Each row below holds a small network's activations on one input, seen along a few directions.
Each table varies a few parts of the input and shows all the possible inputs, shuffled.
A made-up example of a description, with smaller parts first: one of 2 separate values, together with either a single point or one of 11 places around a ring or (one of 4 places along a line, together with one of 8 places around a ring).
Shared parts are said once, and a part with two or three values counts as separate values.
(in the rows, 128 means zero)

Other details of the inputs shift rows strongly along three fixed directions, in all tables alike. That doesn't count.
These rows show it; all are for the same input, with only those details redrawn:
[181  86 146  90 143 146 104 158 174 146 144 107 140 102]
[124 139  93 146  92 181 109 159  96 105  60 115 130 124]
[148 109 114 105 166 162 159 193 113 130  55 137 129 136]
[146 135 128 125  86 119  76  97 166 142 183 101 146 110]
[105 171  91 157  65 139  92 103 111 118 120 113 137 132]
[127 137  92 155  66 196  82 150 102  95  71  99 131 109]
[122 151  98 151  67 162  84 123 115 111 108 104 136 118]
[104 178 103 134 112  85 134  92 126 149 150 138 142 157]

Rows:
r1: [136 124 146 160 101 111  72  92 160 127 214  90 126  99]
r2: [143  89 157 117  74 113  77 102 171 114 182  77 123 100]
r3: [100 200 128 104 167  81 191  89 122 159 130 183 135 167]
r4: [137  70 164 106 197  93 137 137 159 151 160 133 128 109]
r5: [175  70 172  76 162 121 149 150 179 115 162 116 120 122]
r6: [121  87 126 153 150 167 120 158  96 100  74 118 122 108]
r7: [ 81 158 116 164 130 130 128 105  91  95 125 154 116 138]
r8: [105 191 113 134 117 120 153  91 116 129 115 149 143 139]
r9: [137  96 144  80 200 142 209 197 109 103  59 160  95 165]
r10: [134 132 137 126 154  58 153 100 153 172 167 151 126 155]
r11: [106 138 128 118 136 170 167 157  91 108  79 141 141 150]
r12: [181  55 163  86 198 112 155 180 174 169 125 142 116 118]
r13: [159  80 140 127 115 125  86 125 155 143 173 106 122  86]
r14: [135 111 133 149 146 186 126 184  94  88  81 136  98 112]
r15: [106 110 112 164 132 171 114 145  98  90  91 114 121 115]
r16: [ 96 157 119 141  82  88 125  77 132 109 167 105 121 157]
r17: [146 114 122 101 181 189 178 192 108 127  21 135 130 124]
r18: [ 73 178 117 136 103 114 147  90 102 133 140 126 149 167]
r19: [104 134 116 153  59 131 102 101 109  89 116  91 117 134]
r20: [160 116 160  75 193  98 167 127 164 180 129 139 146 124]
r21: [116 155 111 160  97 103 116  91 140 137 160 129 122 144]
r22: [120 166 112 123 130 105 151 120 121 135 126 157 138 151]
r23: [122 128 147 134 181  63 161 118 128 157 162 142 122 146]
r24: [119 149 100 130 124 138 139 146 107 129  86 134 134 144]
r25: [167  98 153 115  80 175  55 116 172 134 140  77 146  55]
r26: [117 142 106 147 128  99 136 102 121 140 161 134 120 141]
r27: [171  93 145 114 153 119 126 129 160 138 185 135 124 106]
r28: [ 90 203 108 118 144  67 175  96 108 150 137 188 130 183]
r29: [172 102 143 141  93 150  79 120 174 118 174 113 124  95]
r30: [ 79 164 124 136 203  51 203  96 110 140 153 187 128 178]
r31: [134  96 171  85 140 113 126 124 160 160 169 112 152 118]
r32: [ 94 141 116 177 103 123 110 125  93 113 116 117 113 119]
r33: [142  76 144 107 133 215 129 197  98 108  43 101 138 111]
r34: [182  67 160  70 174 124 129 176 172 166 127 125 138 102]
r35: [124 130 104 146 130 163 137 153  87 102  92 154 102 129]
r36: [100 158 110 174 129 136 146 138  82  94 103 143 112 138]
r37: [142 131 139  96 156  67 143 111 156 176 161 141 144 143]
r38: [138 125 165 116  62 172  55  94 160 112 199  93 147  93]
r39: [109 141  95 174  84 130 105 107  89 116 118 121 118 124]
r40: [113 163 114 153 107 121 129 110 119 120 132 160 108 149]
Changing only one part turns r2 into r9. The same change can be made to r4. Which row results? -> r7
Changing only one part turns r14 into r32. The same change can be made to r3. Which row results? -> r25
What is each input in this table made of? -> one of 5 places along a line, together with either one of 2 separate values or one of 6 places along a line
Start at r20 and move only the place on the line of 6, one step at a time. The first step leads to r37. Which rows follow, in order? -> r10, r39, r23, r6
Which other rows does r38 become when the place on the line of 5 takes its other values? List them by row number. -> r11, r18, r31, r33
Start at r30 and move only the place on the line of 6, one step at a time. The first step leads to r36. Which rows follow, in order? -> r27, r29, r22, r8
